Each row below holds a small network's activations on one input, seen along a few directions.
In each table, some parts of the input vary, and every possible input appears once, in random order.
A made-up example of a description, with smaller parts first: one of 6 places along a line, together with either a single point or one of 11 places along a line or (one of 3 separate values, together with one of 8 places around a ring).
Shared parts are said once, and a part with two or three values counts as separate values.
(in the rows, 128 means zero)

Other details of the inputs shift rows strongly along two fixed directions, in all tables alike. That doesn't count.

Rows:
R1: [ 81 170 134 168 103 126 135  94 114 153  29 152]
R2: [133 103 115 142 120 103 132 132 135 116 142 140]
R3: [139  99 110 162 117  90 139 125 136 117 101 152]
R4: [123 127 113  98 144 149 109 133  98 163 174  75]
R5: [121 112 134 147 116 105 155 119 158  94 112 170]
R6: [123 109 121 141 119 107 135 132 138 113 133 144]
R7: [135  85 125 140 130 107 141 142 138 102 141 137]
R8: [145 103 110 152 122  93 148 115 148 109 124 153]
R9: [157 134 132 136 129 107 124 143 155 106 131 156]
R10: [ 82 180 139 109 134 181 112  99  84 177  87  92]
R11: [125 118 125 105 131 137 129 135 126 127 175 116]
R12: [ 64 195 153 165 102 139 135  73 117 157   5 160]
R13: [126 117 128 152 118 105 149 113 149  99 112 163]
R14: [138 121 107  92 144 139 121 133 113 147 191  83]
R15: [154 117 139 143 129 115 125 145 140 110 117 149]
R16: [161 101 136 145 127 107 135 155 156  86 125 156]
R17: [ 87 235 158 118 113 181 105 104 111 174  56 120]
R18: [162 130 126  93 154 163  99 153 100 157 172  70]
R19: [151 133 130 109 142 150 109 147 109 137 142 102]
R20: [119 106 142 134 129 123 141 127 141 106 122 145]
R21: [129 106 128  98 134 136 134 145 133 114 191 114]
R22: [138 107 119 146 123 103 147 119 145 106 130 154]
R23: [105 124 140  81 149 182 116 146  93 148 173  67]
R24: [178 119 115 136 132  95 121 144 155 116 141 147]
R25: [103 134 136  85 138 170 115 140 103 149 177  75]
R26: [126 188 136 120 126 148 104 119 118 158  98 124]
R27: [132 118 118 108 133 130 124 130 123 133 170 115]
R28: [148  91 114 156 127  91 146 122 148 110 113 152]
Description of these inputs: one of 4 places along a line, together with either one of 2 separate values or one of 5 places around a ring.
Question: Changing only the place on the line of 4 turns R11 into R27. The same change can be made to R7. Which row results?
Answer: R1
Question: Which other rows does R18 become when the choice among 2 separate values takes its other values? List them by row number.
Answer: R24

Rows:
R29: [130  79 108  80 155 150 126 140 107 135 214  78]
R30: [121 196 130 103 126 164  97 127 111 165 136 102]
R31: [ 99 157 136 119 123 162 123 120  95 170 105  94]
R32: [114 158 157 123 128 141 144 124 166  97  96 152]
R33: [143  58 110 162 130  81 156 127 151  81 142 157]
R34: [ 88 144 121 169  99 106 149  82 131 139  66 169]
R35: [136 161 136 102 143 169  94 151  99 168 136  78]
R36: [175  93 115 105 151 136 129 149 123 127 208  96]
R37: [151 117 118  84 151 142 113 149 122 139 197  87]
R38: [124 114 145 120 125 121 163 131 172  72 125 159]
R39: [158  83 108 151 124  93 153 129 143 101 152 149]
R40: [109  96 125 145 121 112 138 127 122 124  99 132]
R41: [198  85 108 138 141  96 126 153 151  96 169 146]
R42: [ 66 139 175 143 104 150 149 123 134  95  83 174]
R43: [147 154 123  97 145 147 100 143 121 151 160  97]
R44: [127 151 127 157 111 121 130 104 132 145  66 152]
R45: [114 172 129 148 101 117 127 108 137 140  98 157]
R46: [161  97 161 130 129 127 135 183 166  58 155 184]
R47: [123  82 119 156 125 101 149 124 134  97 119 143]
R48: [176  81 119 159 134  81 145 137 157  85 141 163]
R49: [179 111 120 113 151 134 110 161 128 126 180 101]
R50: [113 166 136 114 132 166 110 119 100 175  98  92]
R51: [ 96 160 130 160  87 103 140  99 146 130  64 168]
R52: [112 108 114 103 143 155 124 120 102 146 156  85]
R53: [125 188 139 110 147 180  93 115  93 173 111  86]
R54: [125  90 165  81 149 175 133 178 129  88 216 113]
R55: [ 89 139 119 170  90  97 149  99 147 119  90 171]
R56: [ 91 173 139 101 135 175 115 101  87 176 117  86]
R57: [128 143 129 147 106  93 131 119 155 120  99 165]
R58: [107 169 150 121 133 166 111 124  92 167  86  99]
R59: [125  87 110  99 140 127 134 136 124 122 197  98]
R60: [167  86 122 142 123  75 138 147 167  79 165 168]
R61: [ 92 166 141 108 138 182 113 113  80 172 110  74]
R62: [113 136 121 136 113 105 140 111 133 131 102 148]
R63: [ 66 170 129  93 121 174 114 104  94 171 129  80]
R64: [113 155 140 158 107 120 126 117 122 147  39 151]
R65: [ 92 133 128 100 138 147 127 112 104 147 152  94]
R66: [148  60 104 151 126  92 153 128 148  93 164 142]
R67: [163  95 120 152 125  74 141 139 166  86 144 171]
R68: [112 200 139 101 132 172  92 116 103 172 108  96]
R69: [125 178 129 151 101 103 117 115 151 131  66 174]
R70: [153  86 112  95 150 132 134 145 121 128 218  97]
R71: [119 178 147 103 144 177  89 137  87 168  95  85]
R72: [131  77 111  93 153 151 129 148 101 132 210  71]
R73: [141 162 125 163 116 111 122 111 140 137  57 163]
R74: [125  93 105  84 146 151 126 141 111 133 225  77]
R75: [130 116 128 162 120 100 145 109 135 115  94 156]
R76: [145 146 125 170 115 103 121 128 142 125  58 169]
R77: [100 153 132 160 103 103 142  96 135 129  70 166]
R78: [114 195 140 104 132 156  94 125 110 159 121 109]
R79: [149  72 127 146 134  92 143 151 133  95 135 141]
R80: [126 183 124 150 111 114 117 112 138 141  79 163]
R81: [161 100 117  80 160 149 113 152 117 142 210  82]
R82: [ 96 169 134 110 130 178 117 109  86 182 114  78]
R83: [185 103 110 156 129  78 135 140 166  96 142 175]
R84: [124 131 122 110 122 132 131 130 124 132 176 108]
R85: [170  84 117 132 141  96 133 143 150  96 165 150]
R86: [128 178 133 150 124 123 113 108 133 140  63 157]
R87: [114  97 118 151 121  98 147 109 139 109 114 154]
R88: [108 172 145 121 134 167 110 114  99 168  88 102]
R89: [115 190 161  81 146 188 113 133 131 133 122 105]
R90: [102 151 135  97 133 148 120 125 111 147 158  98]
R91: [140 139 122 156 114  98 141 111 145 127  98 167]
R92: [120 124 126 146 117 117 137 117 122 133  86 136]
R93: [165  66 108 145 130  91 147 138 150  96 157 143]
R94: [159 108 121 102 151 150 118 151 115 139 190  80]
R95: [132 115 119 107 140 131 133 126 118 141 157 108]
R96: [134 104 169 130 126 134 141 165 157  72 146 171]
R97: [146  77 123 107 145 132 125 161 121 127 176  90]
R98: [135 150 134 150 122 121 110 138 127 138  66 144]
R99: [145  46 111 140 130  96 145 151 141  92 170 131]
R100: [118 168 123 148 107 115 131 107 136 139  90 156]
R101: [129  65 125  93 155 154 120 161  98 121 200  66]
R102: [128 177 128 108 139 155 100 122 111 170 110 112]
R103: [113 142 121 166  97  93 149 103 146 124  85 171]
R104: [106 103 141 123 126 122 164 125 169  68 129 155]
R105: [173  77 123 163 119  78 145 152 157  95 130 161]
R106: [ 82 141 127 162 103 125 139  92 116 146  46 146]
R107: [136 164 138 123 144 156 102 133 107 152 104 109]
R108: [103 108 120 150 111  94 143 116 149  99 122 159]
Question: Changing only one part turns R78 into R60. The same change can be made to R68. Which row results?
Answer: R67
Question: Changing only one part turns R92 into R50. The same change can be made to R56. Which row results?
Answer: R85
Question: Changing only one part turns R101 into R58. The same change can be made to R42. Which row results?
Answer: R96
Question: Describe the family of inputs behind these rows.
Answer: one of 4 places along a line, together with either one of 2 separate values or (one of 3 separate values, together with one of 6 places along a line)
Question: Which other rows does R38 become when the choice among 2 separate values takes its other values? List them by row number.
Answer: R54
Question: Which other rows does R96 become when the choice among 2 separate values takes its other values? List them by row number.
Answer: R32
Question: Which other rows does R74 become when the place on the line of 4 takes its other values? List them by row number.
Answer: R80, R100, R103

Rows:
R109: [162 101 129 128 134 117 125 163 148 105 135 130]
R110: [147 129 129 108 130 143 125 150 137 120 190 125]
R111: [192  55  86 154 115  52 146 149 163  94 186 160]
R112: [ 92 187 132 116 116 151 103 112 109 165 101 115]
R113: [134 124 118 108 150 137 122 114 113 140 148 104]
R114: [140 140 141 109 144 158 133 129 128 131 155 117]
R115: [118 172 139 152 110 118 146  96 149 128  56 172]
R116: [140 138 131  82 140 157 111 153 125 134 199  94]
R117: [158  74 145 133 143 121 132 171 142  81 173 149]
R118: [126 166 132  83 150 173 113 122 116 157 143  80]
R119: [ 98 177 151 162  95 121 133 107 141 122  75 189]
R120: [148 128 116 126 136 113 130 122 143 121 127 129]
R121: [137 142 122 121 115 110 124 140 150 120 135 135]
R122: [178  77 141  90 161 155 122 190 127 104 229  92]
R123: [146 128 115 152 108  81 129 131 158 110 116 163]
R124: [ 90 188 157  93 144 198 118 107  95 163 123 100]
R125: [135 115 111 118 148 134 125 111 101 148 149 104]
R126: [124 159 134 164 108 113 126 121 133 137  38 156]
R127: [104 161 136 131 131 159 107 117  92 167  82 102]
R128: [137 139 124 124 136 146 112 132 103 159 111  95]
R129: [161  80 112 122 151 100 134 142 150  91 169 134]
R130: [121 138 142 151 122 111 145 109 152 102  86 175]
R131: [ 66  63 130 142 113 127 167 120 115 106 131 118]
R132: [145 130 144 111 138 156 117 153 123 129 140 108]
R133: [128 129 140  94 151 167  99 154  97 147 151  80]
R134: [ 32 111 125 163  96 116 187  64 130 119  63 152]
R135: [131 128 127 149 108  87 131 133 161  96 115 171]
R136: [144  96 107 143 122  95 127 133 127 126 161 134]
R137: [ 92 187 124 104 127 166  98 109  85 185 122  88]
R138: [117 168 127 120 133 174 102 118  73 198 104  73]
R139: [134 110 121 179 117  96 128 119 120 129  74 163]
R140: [141 113 129  96 154 139 126 135 140 112 167 110]
R141: [145  95 148 127 137 124 130 162 140  95 142 141]
R142: [124 160 118 161 112 105 138  85 136 144  52 155]
R143: [133 149 109 105 147 162 116 104  92 181 144  77]
R144: [156 117 104 109 131 116 117 139 126 141 178 103]
R145: [153  92 137 155 127  95 133 154 159  80 112 166]
R146: [ 21 118 127 160  76 109 176  80 125 123  70 154]
R147: [141 108 132 149 114  89 138 143 167  82 141 180]
Question: Changing only one part turns R136 into R125. The same change can be made to R119. Which row results?
Answer: R124
Question: Describe the family of inputs behind these rows.
Answer: one of 3 separate values, together with either a single point or (one of 2 separate values, together with one of 6 places along a line)
Question: Which other rows does R144 become when the choice among 3 separate values takes its other values? List them by row number.
Answer: R128, R142
Question: Which other rows does R127 become when the choice among 2 separate values takes its other values? List them by row number.
Answer: R128
Question: Which other rows does R112 become when the choice among 3 separate values takes its other values? List them by row number.
Answer: R129, R133

Rows:
R148: [116 125 135 137 123 127 132 119 126 127 104 136]
R149: [114 143 139 125 125 146 123 129 117 140 112 123]
R150: [117 137 142 136 121 131 127 130 128 122 103 140]
R151: [149 136 133 112 141 142 117 142 127 134 145 119]
R152: [130 104 125 147 124 109 143 127 137 114 116 146]
R153: [120 141 121 126 122 129 119 123 115 149 122 116]
R154: [136 115 113 148 119  96 137 119 141 119 125 147]
R155: [113 154 134 108 128 151 115 132 115 147 135 104]
R156: [180  51 108  95 154 106 133 169 146  86 245 111]
R157: [119 139 130 148 114 106 139 116 145 116 102 159]
R158: [109 139 141 110 136 162 123 130 117 137 135 103]
R159: [126 114 126 123 131 128 137 122 132 122 138 132]
R160: [123 128 131 153 113 110 134 125 134 119  90 155]
R161: [114 136 137 115 131 146 132 120 127 128 131 123]
R162: [138 148 130 125 134 137 116 126 118 145 118 123]
R163: [127 133 123 105 136 147 113 138 113 147 162  94]
R164: [120 141 132 147 112 110 140 118 148 111 102 161]
R165: [119 143 132 149 108 112 131 128 146 116  96 159]
R166: [135 156 130 109 142 154 111 132 113 151 130 108]
R167: [134 114 121 109 143 146 117 140 104 144 162  88]
R168: [121 138 124 155 110 104 139 110 140 125  99 157]
R169: [157 122 118 149 126 101 129 127 142 122 111 147]
R170: [118 137 131 128 127 138 121 125 109 141 115 119]
R171: [114 136 125 137 121 125 137 106 125 131 106 138]
R172: [132 105 127 150 122  98 148 124 154  97 117 164]
R173: [114 132 137 121 128 147 130 125 120 135 120 121]
R174: [116 146 128 108 129 148 113 131 113 148 137 103]
R175: [119 123 124 117 139 148 122 125 107 147 139  94]
R176: [193  71 122 136 144  89 136 166 171  73 179 156]
R177: [117 131 122 113 136 146 125 115 110 148 143  96]
Question: Changing only one part turns R164 into R156. The same change can be made to R158. Which row results?
Answer: R148
Question: Describe the family of inputs behind these rows.
Answer: one of 5 places along a line, together with either a single point or one of 5 places around a ring
Question: A walk changes only the place on the ring of 5. It starts at R154 and steps to R153. List the rest of the walk in order.
Answer: R167, R175, R177
Question: List by row number the other rows that have the place on the line of 5 in common with R151.
Answer: R149, R155, R157, R172, R173
Question: List by row number the other rows that have the place on the line of 5 in common with R152.
Answer: R162, R163, R168, R170, R171
